Each row below holds a small network's activations on one input, seen along a few directions.
Each table varies a few parts of the input and shows all the possible inputs, shuffled.
A made-up example of a description, with smaller parts first: one of 4 places along a line, together with either a single point or one of 9 places around a ring or (one of 3 separate values, together with one of 8 places around a ring).
Shared parts are said once, and a part with two or three values counts as separate values.
(in the rows, 128 means zero)

Other details of the inputs shift rows strongly along two fixed directions, in all tables alike. That doesn't count.
These rows show it; all are for the same input, with only those details redrawn:
[114 157  89 161  62 162  94 123 115 114 151 152 182  92 133]
[107  82 112  74 128 172 105  89 183 123 132  90  87 156  99]
[152 150 148 115 186  78 148 104  98  97  70 132 118 146 130]
[108  94 107  90 114 171 102  95 171 122 138 101 105 143 105]
[151 137 153 100 200  78 151  98 108  99  65 122 100 157 125]
[109 122  96 123  85 171  96 107 148 119 147 125 142 119 116]
[137 174 116 160 113 113 121 122  85 102 110 159 173 105 142]
[138 122 140  94 177 105 137  97 127 105  85 114  98 155 118]

Rows:
r1: [103  81 123  90 115 145 124 128 182 140 176 107 104 154 109]
r2: [106  85 135  85 118 153 110 117 169 133 177 102 107 147 104]
r3: [162 180 117 150 126 129 137 125 109  99 100 162 128 128 153]
r4: [112 177 134 164 113 116 133 172  84 152 148 135 150 114 143]
r5: [124 106  84 150  73 161 116 149 131 139 181 133 155 105 127]
r6: [153 145 169 129 206  69 152 130  94 117  51 146 117 139 141]
r7: [105 160  88 153  66 163  92 160 105 119 168 146 172 121 135]
r8: [137 170 135 155 127 134 114 151  68 130 116 151 185 107 157]
r9: [127 151 131 153 107  96 132 163 105 129 158 155 159 123 147]
r10: [119 166 142 145 129 122 134 147  89 153 139 118 144 121 138]
r11: [112 117 103 112 103 163 102 104 151 118 137 117 129 130 116]
r12: [121 149 141 158 119 106 150 143 130 149 123 123 128 116 133]
r13: [121 176 134 168 112 109 146 178 100 153 146 126 150 122 145]
r14: [153  64 107  96 114 189 121 101 188 147 148 110  56 130 120]
r15: [108 126 116 145  71 144 104 116 131 129 175 153 163  89 130]
r16: [147 165 185 127 205  65 172 135  82 134  87 108 112 151 130]
r17: [138 123 117 139 127 116 127 153  85 129 145 141 132 119 140]
r18: [126 111  95 149  77 158 108 117 119 131 161 143 155  79 130]
r19: [149 141 144 100 202  72 165 133 113 101  78 114 102 184 124]
r20: [125 153 114 143 119 116 120 130 114 107 116 150 142 124 131]
r21: [106 102 101  93 115 164 111 143 175 127 153  89 101 180 112]
r22: [112 111 111 129  96 184 105 151 158 149 150 117 153 130 123]
r23: [107  87 136 104 110 143 117  97 175 127 160 120 112 124 106]
r24: [109  89 116  70 132 177 105 112 175 118 146  76  94 176  94]
r25: [139  71 137  68 156 204 113 102 221 153 110  93  47 163 117]
r26: [111 136  95 146  71 168  98 113 146 111 152 137 163 104 116]
r27: [167 116 169  82 184  95 159 107 153 123 103 140  59 149 132]
r28: [125 145 133 140 133 135 114 161  95 136 121 142 151 128 144]
r29: [149 144 109 186 105  97 148 134  90 117 123 171 174  76 146]
r30: [121  96  98 121  92 171 102 133 120 141 177 120 135 113 126]
r31: [115 166 136 169 110 111 135 145 104 146 129 141 144  98 134]
r32: [ 95  73 130  72 128 151 109 131 174 144 177 101  81 163 107]
r33: [146 127 174  91 199  67 153 121  97 120 109 125 104 158 132]
r34: [114  88 135  88 136 188 100 125 169 143 137  88 116 152 110]
r35: [160 214 136 196 103 120 155 154  78 139 116 173 156  74 168]
r36: [105  93  98 102 109 160 118 105 193 123 136 109 105 147 103]
r37: [125 131 137 149 111  94 138 135 129 125 138 155 142 116 139]
r38: [129 107  90 162  68 147 119 138 134 135 161 142 150  90 133]
r39: [122 153 148 157 123 117 141 118 119 140 121 125 140 103 124]
r40: [132 164 118 134 122 128 117 138  85 110 128 134 160 135 139]
r41: [119 173 133 169 114 113 149 163 103 152 142 128 157 116 137]
r42: [158  83 146  90 197  86 162 137 127 132 106  98  69 176 124]
r43: [152 126 175 104 215  87 151 104 112 121  53 120 106 146 135]
r44: [138 147 130 167 113 124 125 148 121 132 105 152 165 109 144]
r45: [109 102 101 107 110 152 115 119 185 121 133 107 103 154 111]
r46: [126  88 110 127 103 156 120 106 148 126 151 122 127  98 114]
r47: [ 98 116 110 143  68 146 101 131 146 132 180 154 146  99 125]
r48: [123 167 137 181 110 101 154 137 113 144 121 144 157  94 135]
r49: [118  71 104 109 113 153 115 117 155 134 150 117  95 118 114]
r50: [139 155 130 175 116 117 134 138 114 127  99 162 180  97 143]
r51: [147 172 175 146 188  60 171 119  77 132  75 130 123 118 139]
r52: [144 100 172  93 202 114 142  98 153 124  67 104  92 153 115]
r53: [166 109 164  99 216  73 164 119  91 112  89 112  95 154 125]
r54: [147 115 163 100 197 106 148 153 129 137  80 105  99 177 135]
r55: [126 147 132 169 107  86 144 129 114 118 136 175 169  96 139]
What is each input in this table made of?
> one of 5 separate values, together with either a single point or (one of 2 separate values, together with one of 5 places around a ring)
The inputs of r19 and r5 match in every part but the choice among 5 separate values. If r7 is changed in the same way as r19 into r5, which row does it become?
> r17
The inputs of r33 and r10 match in every part but the choice among 5 separate values. If r1 is changed in the same way as r33 into r10, which row does it become?
> r41
Which other rows does r31 become when the choice among 5 separate values takes its other values? List them by row number.
> r6, r20, r47, r49
Which other rows does r28 become when the choice among 2 separate values takes its other values? List them by row number.
> r6
A walk changes only the place on the ring of 5. It starts at r28 and steps to r54. List the rest of the walk in order.
> r22, r34, r8

Rows:
r56: [ 94  96 131 112 105 168 131 126 193 169 158  90  83 137 106]
r57: [131 183 102 179  82 113 107 116  62  84 132 185 211  76 142]
r58: [ 76  68 107  94  74 174 104 120 175 162 209  95 106 133  98]
r59: [123 211 141 128 169 120 117 194  59 123 107 102 170 182 149]
r60: [168 115 202 105 234  64 184 135 123 147  81 111  61 156 136]
r61: [178 116 150  77 226  54 163  97 119  78  52 132  78 180 129]
r62: [ 75  80 126 115  85 170 111 130 200 167 177  97 111 136  96]
r63: [135 163 118 214  70 115 130 185  62 151 174 175 201  63 165]
r64: [124  75 102  87  96 219  95  97 196 140 140 109  95 130 116]
r65: [177 103 151  84 234  79 161  93 108 100  50 117  74 161 127]
r66: [156 174 131 151 156  98 142 104 107 103  67 151 134 115 140]
r67: [138 190 101 212  62  87 136 178  56 121 170 196 205  72 163]
r68: [ 88  89 101 107  72 203  83  89 204 119 149 104 136 123  96]
What is each input in this table made of?
> either a single point or (one of 2 separate values, together with one of 6 places around a ring)

Rows:
r69: [129 153  82 207  29 159 117 165 104 145 197 170 177  66 152]
r70: [ 72  90 113  96  78 192  99 155 213 170 190  76 106 162  92]
r71: [132 167 139 144 132 137 132 173  71 153 141 121 166 117 153]
r72: [170 198 164 144 200  75 162  95  94  93  18 146 134 137 136]
r73: [153  74 157  95 174 116 149 105 157 140 116 119  61 136 120]
r74: [ 78 155 117 152  62 177  83 156 117 168 189 104 166 117 113]
r75: [ 90  65 129  78 135 131 148 106 210 147 152  79  45 162  99]
r76: [122 152 114 130 135  96 122 116  89  60 124 150 163 140 138]
r77: [168 167 114 135 163  75 133 137  46  72  96 178 158 133 151]
r78: [115 101  71 164  27 204  81 131 137 130 186 157 182  63 132]
r79: [157 151 163 150 195  24 162 100  70  95  57 160 156 116 135]
r80: [112  60 162  63 163 121 148  80 199 146 126  99  59 144  97]
r81: [144 162 129 161 117 119 137 186  99 150 137 146 163 130 154]
r82: [150  98 137  73 182 165 120  85 186 123  62  87  56 169 119]
What is each input in this table made of?
> one of 2 separate values, together with either a single point or one of 6 places along a line
The inputs of r69 and r75 match in every part but the choice among 2 separate values. If r71 is changed in the same way as r69 into r75, which row does it become?
> r74

Rows:
r83: [174  93 190  87 246  61 169 112 114 114  55 128  78 160 130]
r84: [113  73 113  74 110 209 105 110 214 156 149  87  56 155 114]
r85: [115  61 113 111 102 179 107 115 177 150 146 111 127 120 116]
r86: [100  88 105  87 105 189  83 126 179 118 157 110 120 161 107]
r87: [155 132 140 155 162  86 151 125  81 121  82 143 141 107 137]
r88: [136 161 118 177  90  90 129 142 101 102 145 189 178  93 145]
r89: [128  70 108  95 105 187  99 112 160 146 165 117  99 116 121]
r90: [130 178 108 167 104 120 114 150  85 101 118 163 208 116 146]
r91: [129 171  93 150  84 150  96 143  83 109 150 163 179 109 148]
r92: [166 133 156  76 234  74 161 107  93  92  61 104  79 189 123]
r93: [125  42 107  70 121 200 106  97 188 147 163  78  67 141  97]
r94: [110 165 107 156  85 136  99 189  79 135 168 124 187 138 143]
r95: [ 99  81  93 112  91 148 117 109 186 125 160 108 101 129 101]
r96: [143 168 110 169  87  95 131 137  86 107 149 184 166  88 150]
r97: [108 150 112 173  75 107 136 172 105 150 197 151 163 112 141]
r98: [ 96  98 122  92 101 184  95  94 173 144 162 102 103 125 108]
r99: [112 104 108 119  97 189 112 127 201 153 133 105 111 137 120]
r100: [157 151 133 142 145  66 160 119  90  98 114 152 124 122 137]
r101: [141 171 155 142 156  90 148 106  81 112  99 136 138 113 134]
r102: [117 169 189 132 179  67 164 146  80 146 108 118 133 132 133]
r103: [143 178 104 177  80 157 126 141 110 129 139 151 157  95 149]
r104: [118 182 123 184  99 111 123 123  85 121 121 151 189  80 132]
r105: [159 136 167 108 226  73 181 115 132 120  35 104  64 170 127]
r106: [ 96  96  89  97 106 185  96 116 165 123 145  94 120 152  99]
r107: [ 85  61 136  66 120 191  95  87 220 147 156  79  78 153  86]
r108: [119 144 100 173  67 113 125 136 127 113 153 170 183  91 138]
r109: [168 130 186  98 231  74 173 122 137 120  42 123  65 177 137]
r110: [133 150 135 182 113 111 137 182  62 156 160 151 178  83 158]
r111: [119 180 125 181  80 146 134 190 116 167 161 139 158 110 144]
r112: [145 125 195  91 238  53 170  91 126 119  47 106  92 165 117]
The inputs of r106 and r87 match in every part but one. If r94 is changed in the same way as r106 into r87, which row does it become?
> r110
What is each input in this table made of?
> one of 5 separate values, together with either a single point or one of 5 places around a ring
Which other rows does r85 become when the choice among 5 separate values takes its other values? List them by row number.
> r90, r99, r108, r112
List by row number the other rows that have the choice among 5 separate values in common with r111.
> r84, r99, r103, r105, r109

Rows:
r113: [146 139 129 157 123 150  99 130 115 110  91 185 194  87 139]
r114: [128 115 120 156  83 120 123 136 161 109 139 193 162  92 133]
r115: [167 159 120 190 110 162 131 180  80 147 118 140 195 100 171]
r116: [161 106 162  87 183  43 175  77 145  97  91 157  94 136 128]
r117: [116 135 116 182  82 114 149 131 137 171 151 151 114  76 136]
r118: [ 86 151 132 158 106 127 102 136 138 107 128 162 199 129 115]
r119: [100 153 178 115 201  62 166 123 121 155  70  88  89 149 116]
r120: [156 231  50 176  59 180 128 147 120  91 119 147 148 137 145]
r121: [159 116 191 109 179  48 174  70 141 106  96 139  76 122 117]
r122: [116  57 109  60 118 212  78  60 205 133 146 108 112 124 103]
r123: [129 119 109 171  70 101 128 100 128 117 155 151 131  73 123]
r124: [138 116 105 143 103 116 117 180 105 105 172 180 138 122 147]
r125: [134 156 120 169 105 180 135 147  81 166 137 123 151  79 144]
r126: [110 183 131 162 109  97 135 133  66 105 148 120 185 107 115]
r127: [ 54  85 152  75 108 181  94  63 217 129 171  64  96 146  78]
r128: [ 84 159 129 135 112 145 137 158 124 165 162  88 137 121 113]
r129: [138 152 141 158  95 168  94  82 113 121 129 150 173  59 127]
r130: [180 105 159 132 201  66 197 160 137 142 103 115  80 168 141]
r131: [125  56 118  77 101 243  80 161 181 175 171  75  94 165 136]
r132: [174  95 139  99 225 109 145 133  96 100  59 123 110 162 129]
r133: [119 152 144 172  82 128 149 125 152 174 160 166 126  69 135]
r134: [150 144 108 158  99 165 107 112  71 119 142 130 169  74 125]
r135: [133 163 134 153 107 175 116 161  66 166 151 136 141  90 160]
r136: [ 88 163 125 142  99 119 114  93 122 104 148 153 200 121 124]
r137: [114 155 110 159 122 100 125 171  85 101 126 144 197 147 117]
r138: [123  54  92  44 118 210  71 101 146 129 179  96  92 157 123]
r139: [169  97 129  91 193  48 186 109 108  94 112 130  85 151 125]
r140: [177 113 170 112 202  64 172 172 124 147 120 128  68 179 156]
r141: [164  88 137 111 204  60 178 147 124  93  95 138  85 159 125]
r142: [151  82 140 116 190  46 167 127 142  93  67 149  84 146 129]
r143: [ 75  64  88  54 108 174 105  98 183 126 183  61 111 187  81]
r144: [116 133  61  49  77 251  76 128 221 118 166  86  29 210 117]
r145: [111 174 117 120 115  88 111 146  54 101 157 149 183 146 146]
r146: [122 148 201 116 207  77 163 135 155 138  69 102 124 175 125]
r147: [ 83 157 124 163  84 110 107 108 109 111 141 119 172 101 113]
r148: [171 103 167 121 203 107 156 134 125 144  29 108 104 150 148]
r149: [110 141 120 143 105 146 128 181 145 157 154  87 165 153 117]
r150: [125 125 160  81 209  64 129 162  94 102  96 121 113 210 117]
r151: [172 121 172  82 211 106 128 103  64 112  92 110  80 146 128]
r152: [ 61  50  97  83 112 167  88 118 212 127 136  85 111 182  74]
r153: [140 162 120 192 104 105 175 156  90 164 163 155 133  84 142]
r154: [149 140 202 109 213 118 164  97 122 158  49 116  86 115 132]
r155: [159 191 109 120 177 101 157  93 158  74  18 118  59 188 138]
r156: [ 96 155 119 177  79 126 115 170 136 152 125 121 191 127 133]
r157: [ 44 102 156  79 117 193 109 103 230 179 166  59  82 136  89]
r158: [146 127 106 138 120 164  81 167  75 109 139 167 170 119 158]
r159: [152 129 172 113 202  66 186 143 101 163 130 128  42 153 141]
r160: [ 96  64 114 101 106 225 101  97 194 191 133  72  72 113 102]
r161: [154 147 118 180  98  87 158 125  79 110 164 155 145  80 126]
r162: [141 145 140 171  89 187 109 148 141 158 109 155 192  83 155]
r163: [138 147 182  93 207  71 146 182 110 144 102  90 107 204 136]
r164: [147 151 117 176 106 135 102  95  79 114 108 149 170  59 132]
r165: [151 138 107 133 106  82 135 141  69 100 173 181 142 113 161]
r166: [ 89 145  94 141  90 102 111 108 110 104 137 137 189 124 123]
r167: [161 212 147 112 184 119 159  79 177  74  20 138  68 182 129]
r168: [115  42  79  71 114 200  79  69 188 129 141  94 103 127 104]
r169: [106 190 144 144 110  95 111 147  51 109 161 135 171 118 130]
r170: [108  33  88  91 118 211  77 109 198 128 118 104 106 135 103]
r171: [139 135 136 180  71 133 138 153 173 159 150 173 162  92 149]
r172: [129 110  83 144  77  94 132 104 131 103 150 166 148  86 140]
r173: [ 95 206 146 152 114 109 128 186  65 161 159 131 159 109 145]
r174: [127  50  76  60 118 212  88  89 164 130 164  82 106 141 105]
r175: [135 116 108 188  68 120 138 160 156 155 141 154 148 100 152]
r176: [142 136 121 151  85 111 126 135  84 120 192 159 122  97 129]
The inputs of r148 and r162 match in every part but one. If r123 is changed in the same way as r148 into r162, which row does it become?
> r121
What is each input in this table made of?
> one of 4 places along a line, together with either a single point or (one of 3 separate values, together with one of 5 places around a ring)
Which other rows does r168 become when the place on the line of 4 takes its other values? List them by row number.
> r122, r138, r174
Which other rows does r141 become when the place on the ring of 5 takes its other values? List them by row number.
> r130, r139, r153, r161
Which other rows does r115 become when the place on the ring of 5 takes its other values? List them by row number.
> r125, r132, r134, r174
